Each row below holds a small network's activations on one input, seen along a few directions.
Each table varies a few parts of the input and shows all the possible inputs, shuffled.
A made-up example of a description, with smaller parts first: line(6) and (point or line(9) or (values(3) and ring(5))).
Shared parts are said once, and a part with two or three values counts as separate values.
In the rows, zero is written as 128.

Other details of the inputs shift rows strongly along two fixed directions, in all tables alike. That doesn't count.

A family of inputs:
r1: [145  98 125 103  48 146 112  92 152  97 118  90 110 104  86]
r2: [123  87 108  81  86 134 130 106 142  76 144 139 106 122 118]
r3: [127 198 148 131 167 110 131 125 148 147 154 185 113 180 172]
r4: [136 180 150 133 156 112 103 113 165 160 176 144 113 157 152]
r5: [ 71  72 109 165 161 114 129 203 146 153  83  85 169 113  98]
r6: [ 75  54  90 139 183 120 118 213 130 140  98 127 163 103 114]
r7: [109  87  97  97  60 141 121  66 149 103 137 117 102 103  89]
r8: [ 65  79 120 174 154 123 136 180 115 145  54 100 185 110 117]
r9: [108 129 100  72  88 135 119  88 137  87 121 144 126 133  98]
r10: [136 107  99  66  75 154 101  86 161 102 124 106 114 113  82]
r11: [133  87 136  91  76 144 120 101 116  67 125 116 103 118 126]
r12: [ 79  86 118 149 190 118 117 205 141 167  79  99 180 123 101]
r13: [164 153 179 153 148 119 110 131 126 134 163 157  90 129 169]
r14: [118  86  97  94  60 149 126  72 152 105 127 119  96 106  93]
r15: [153 213 121 154 158 138 189 113 105 190 186 146 133 160 160]
r16: [213 176 137 151 188 105 141 131  92 146 184 103 118 170 182]
r17: [137 173 168 144 136 116 117 125 107 123 146 172 100 156 178]
r18: [137 158 175 170 133 125 124 102 133 156 150 136  88 147 175]
r19: [124 107 119 107  45 161 115  73 122  89  99 106 117 108 110]
r20: [130  84  96  79  76 141 100  99 137  83 150 134 103  93  95]
r21: [158 104 131  72  73 148 104  96 131  84 106 102 110  80 101]
r22: [171 179 179 138 158 112 113 140 145 158 158 156 110 135 178]
r23: [ 68  86  98 136 203 103 115 214 139 157  97 114 184 104 125]
r24: [136 117 121  68  62 151 121  87 124  79  92 133 124 123  87]
r25: [ 62  73 103 142 166 110 134 208 105 128  74 144 174 119 106]
r26: [117 178 140 158 128 112 127  99 152 151 170 165 118 154 167]
r27: [145 108 128  80  70 162  91  84 135  95 105  84 112 110  93]
r28: [219 168 137 144 176 103 147 121  96 137 179 102 119 158 163]
r29: [145 171 169 144 135 109 126 131 118 133 150 188 109 155 167]
r30: [140  85 137  92  77 136 129 109 126  77 129 132 113 117 116]
r31: [162 182 179 140 162 119 105 136 135 150 154 141 101 137 191]
r32: [167 151 173 150 146 119 111 139 132 144 168 169  97 135 168]
r33: [131  95 138 120  68 145 125  75 131 107 110 105  98 101 103]
r34: [ 68  50 114 142 173 110 144 210 120 122  90 122 170 119 117]
r35: [130  69  47 130 209 105 155 202 100 142 113  71 192 131 106]
r36: [ 53  76  92 161 169 105 122 196 153 153  99  86 176 117 104]
r37: [151 141  90 101  75 169 184  85  87 133 137 104 139 111  81]
r38: [126  92 121 112  67 144 129  82 142 113 125 121  96 107  95]
r39: [144 156 176 170 133 117 133 108 144 166 155 152  97 146 164]
r40: [154 173 145 118 155 115 113 131 161 148 169 159 102 135 171]
r41: [120 206 144 157 158 115 124 109 152 150 163 181 119 153 159]
r42: [164 175 177 139 144 123 107 120 153 161 152 138 113 153 152]
r43: [ 86 117  96 171 184 148 186 191  61 183  81  75 205 121 116]
r44: [151 173 181 172 135 112 119 120 153 149 154 118  98 145 162]
r45: [136 125 119  97  62 161 120  82 132  89  92 133 126 100  82]
r46: [ 62  81  97 165 178 109 128 206 157 161  94  92 170 123 114]
r47: [212  95  82  77  93 136 141  96  95  87 142  74 132 117  88]
r48: [159 179 185 147 153 121 106 116 147 155 146 128 108 149 156]
r49: [195 177 109 141 193  89 145 126 115 151 213 123 126 172 169]
r50: [ 63  99 102 159 175 129 136 192 126 144  58 129 185 110  94]
r51: [119 182 146 142 153  95 122 127 130 136 179 196 108 163 173]
r52: [ 82  62 115 161 194 113 122 226 120 151  95 130 164 106 118]
r53: [119 102  91  68  63 140 119  95 126  72 123 155 108 114  96]
r54: [151 102 115  67  75 146 108 105 143  93 120 118 109  87  95]
r55: [ 95 105  90 159 167 146 193 187  70 182  81  86 212 113  94]
r56: [131 121 128  76  71 149 121  83 118  73  87 123 119 120  92]
r57: [124 104 108 102  45 152 127  77 138  95 111 126 118 106  92]
r58: [137 188 159 128 145 116 132 118 137 135 143 177 110 169 154]
r59: [ 54 108  91 160 193 124 135 197 137 154  68 136 187 120 110]
r60: [115 113  96 102  62 148 126  81 149 104 122 133 120 116 108]
r61: [137 198 175 142 157 120 121 120 121 137 135 162 110 176 180]
r62: [168 205 150 158 137 145 186 100  83 173 161 122 132 144 150]
r63: [145 213 121 153 152 132 183 104 101 185 195 143 138 157 154]
r64: [142 181 180 156 149 105 126 129 112 131 149 180 103 155 177]
r65: [ 69 108 124 173 184 127 133 190 116 144  47 117 186 109 109]
r66: [148 151 187 149 147 108 134 126 127 118 162 155  99 151 181]
r67: [137 207 174 171 158 130 120 117 129 148 135 162 113 153 175]
r68: [148  90 129  97  80 154  97 108 115  85 126 118  96  97 116]
r69: [114  89 109  83  86 127 125 100 138  74 153 136 112 120 115]
r70: [ 69  84 127 183 178 116 119 208 131 158  75  71 170 122 127]
r71: [204  94  70  72  93 135 144  94 100  84 150  78 124 117  82]
r72: [131 113 126 117  58 148 125  86 133 108 107 126 128 113 108]
Each input here is: line(6) and (values(2) or ring(10)).
Q: Changing only the line(6) part turns r68 into r6. The same change can be made to r19. Which row results?
A: r60
Q: Change only the values(2) part in r35. List by row number the other rows that result.
A: r15
Q: Which other rows agree with r45 in the line(6) part? List them by row number.
A: r1, r22, r24, r29, r30, r32, r39, r42, r47, r55, r72
Q: Which other rows agree with r4 in the line(6) part? List them by row number.
A: r7, r9, r20, r23, r26, r36, r41, r49, r51, r63, r69
Q: Start at r5 and move only the ring(10) part, one step at a time. The first step leads to r38. Which rows follow, in order?
A: r57, r50, r58, r25, r34, r52, r54, r12

A family of inputs:
r73: [ 28  54  66 142 206 121 137 238 107 152  33  89 229 105  84]
r74: [112 179 148 198 190 107 152 154 135 196 154 143 141 160 170]
r75: [174 232 162 159 173 104 135 111 150 178 207 172 101 174 191]
r76: [223 208 172 116 118 129 118  72 127 128 194 137  76 153 172]
r77: [117  96 149  82  46 131  65  78 189  63 108 145  78 113 105]
r78: [101 117 126 189 200 113 153 193 120 189 115  99 173 134 138]
r79: [165 115 118  57  22 159 124  49 116  51 134 147  86 109  94]
r80: [207 207 185 145 106 134 130  63 123 138 189 132  71 155 177]
r81: [ 11  73  95 193 223 115 153 246 106 187  39  97 227 123 114]
r82: [104  76 102  92  41 170 134  92 108  82  64 104 140  85  58]
r83: [112  87  99  86  89 153 125 123 111  90  70 115 150  96  71]
r84: [141  77  88  98 111 130 137 129 115 104 132 100 134 110  95]
r85: [160  98  88  77  85 150 128 101 127 101 126  88 128 101  78]
r86: [111 169 144 166 199  98 141 166 122 162 156 168 136 168 181]
r87: [ 81  42 127  62  17 158  67  91 173  52  85 137  87  65  81]
r88: [125 160 133 173 201  94 149 167 131 170 172 158 135 162 175]
r89: [202 187 172 140 148 109 129 104 116 132 199 147  83 163 190]
Q: What is each input in this table made of?
A: values(2) or (values(3) and line(5))
Q: Change only the line(5) part in r75. List by row number the other rows that result.
A: r73, r76, r83, r85
Q: Change only the values(3) part in r74. List by row number the other rows that result.
A: r75, r88

A family of inputs:
r90: [ 84  89 121 145 172 110 119 189 131 138  95 131 160 123 125]
r91: [137 162 128 148 151 116 140 127 121 146 158 140 126 150 151]
r92: [ 78 121 137 177 201 109 134 199 118 161  96 132 168 138 154]
r93: [109 149 158 172 182 106 129 166 124 154 127 151 136 151 170]
r94: [109  85 118 113 108 133 117 135 124 100  96 123 134 112 105]
r95: [182 162 137  98  83 138 136  69 122 104 181 140  87 133 134]
r96: [ 92 111 117 131 135 132 131 150 125 132  99 127 153 118 115]
r97: [163 172 148 133 134 124 125 111 131 139 158 129 113 149 150]
r98: [117  81  98 110 120 135 137 143 118 114  88  85 157 111  86]
r99: [132 131 122 121 142 134 132 133 112 133 121 122 138 129 126]
r100: [161 159 142 132 138 125 139 124 120 140 161 146 114 138 156]
r101: [174 161 138 115 101 140 125  87 127 123 160 134  98 125 131]
r102: [117 116 127 163 186 115 143 188 116 167 118 117 159 127 144]
r103: [ 83 111 134 172 204 100 120 202 143 166 110 131 159 135 149]
r104: [131 153 140 123 132 120 114 115 151 126 156 154 104 141 152]
r105: [114 142 157 165 182 102 122 169 134 152 132 158 131 149 165]
r106: [174 161 132 111  97 131 133  83 131 111 160 142 104 139 132]
r107: [184 170 137  98  84 144 125  69 124 108 169 147  87 127 131]
r108: [171 162 141 109 104 143 125  81 125 124 155 127  99 134 135]
r109: [163 161 146 137 134 123 140 113 124 140 173 133 109 140 150]
r110: [162 163 142 145 136 119 135 115 135 141 156 135 118 145 147]
r111: [142 172 158 141 123 128 124 106 139 139 152 144 106 139 157]
r112: [123  78  87  94  89 148 137 114 113 105 112  84 140 105  87]
r113: [143 163 134 150 158 116 144 124 123 150 151 146 126 152 152]
r114: [ 81 122 133 167 178 114 138 181 130 162 103 146 158 139 135]
r115: [114  70  93  73  34 166 120  81 135  77  90 104 121  88  56]
r116: [ 96  98 103 145 173 119 148 178 106 149 110 107 169 131 127]
r117: [ 93 109 139 165 187 104 118 190 139 158 109 132 153 133 143]
r118: [ 88  82 103 117 106 141 127 141 130 122  83 107 154 101  86]
r119: [145 139 154 128 114 123 111 110 143 121 145 144  99 134 142]
r120: [ 99  66 112 119 111 134 115 147 126 105  81 104 144 102  94]
r121: [123  87  81  98  83 146 131 106 117 100 112  89 138 103  81]
r122: [135 169 154 144 127 128 127 111 141 146 150 146 111 140 152]
r123: [ 88  91 118 142 142 130 126 163 122 130  85 106 156 112 116]
r124: [126 127 128 115 116 128 110 113 153 119 141 131 109 125 131]
r125: [110  76  90  70  50 161 121  94 121  73  86 102 133  86  70]
r126: [140 160 143 115  94 136 127  90 138 122 147 155 103 134 132]
r127: [127  84  85 100  90 147 136 106 119 104 101  93 140 103  79]
r128: [111  87  92 103 121 138 128 147 112 108  89  94 161 111  89]
r129: [148 162 165 143 122 124 119 105 136 129 151 146  97 143 160]
r130: [164 171 147 128 133 120 139 108 126 131 156 141 111 153 148]
r131: [146 142 138 101  96 129 109  93 149 104 154 152  93 129 134]
Q: Changing only one part turns r123 into r92. The same change can be made to r103. Which row results?
A: r131
Q: What is each input in this table made of?
A: values(2) and (ring(10) or line(11))
Q: Change only the values(2) part in r116. List by row number the other rows that result.
A: r112
Q: Change only the ring(10) part in r100. List by row number the other rows that result.
A: r91, r95, r99, r106, r107, r113, r116, r128, r130

A family of inputs:
r132: [142 128 111 122 138 120 132 122 130 132 154 112 122 133 133]
r133: [104  91  87 114 105 154 146 126 104 119  85  91 154 103  85]
r134: [ 51  74 128 192 224 107 133 250 132 186  64 103 199 112 133]
r135: [123 145 130 110 114 133 118 117 151 126 134 153 121 126 131]
r136: [141 125 146 137 113 130 115 118 140 132 137 139 106 112 129]
r137: [125 124 146 107  96 134 117 104 131 104 134 135 105 134 132]
r138: [101 179 164 174 207  97 127 175 149 182 140 166 139 172 173]
r139: [165 149 133 115 126 131 133 120 112 122 135 124 126 127 127]
r140: [127 149 158 153 151 115 121 140 127 140 155 171 106 137 169]
r141: [159 119 116 103 115 129 134 101 127 108 154 120 110 132 122]
r142: [145 152 130 124 121 144 135 102 110 136 129 117 128 127 131]
r143: [122 131 144 117 112 132 120 121 132 115 138 144 111 122 146]
r144: [168 136 131 115 127 126 135 122 115 118 144 130 124 136 129]
r145: [135 132 156 130 111 130 117 115 146 133 129 121 110 131 128]
r146: [135 149 125 136 112 138 152 103 116 139 141 132 126 139 131]
r147: [139 158 167 172 148 109 115 127 148 144 136 137 112 151 163]
r148: [127 142 120 143 118 126 162 118 117 139 144 136 137 137 121]
r149: [156 127 121 120 137 117 138 134 121 125 144 126 125 138 133]
r150: [ 90  86  92 106 107 131 112 128 138  94  78 117 151 114  87]
r151: [159 155 135 122 126 140 130 115 110 126 132 118 126 126 128]
r152: [ 93  78  90 101 109 140 115 139 133 108  92 135 145  95  82]
r153: [147 143 110 122 125 128 122 113 133 133 165 108 121 130 131]
r154: [ 90  72 106 112 102 132 114 134 121  81  80 108 141 110 101]
Q: What is each input in this table made of?
A: line(11) or (values(3) and line(4))
Q: Start at r140 and move only the line(4) part, one step at a time. The first step leads to r143. Which rows follow, in order?
A: r137, r154
Q: List by row number the other inputs of the same sort as r141.
A: r132, r133, r139, r142, r144, r146, r148, r149, r151, r153
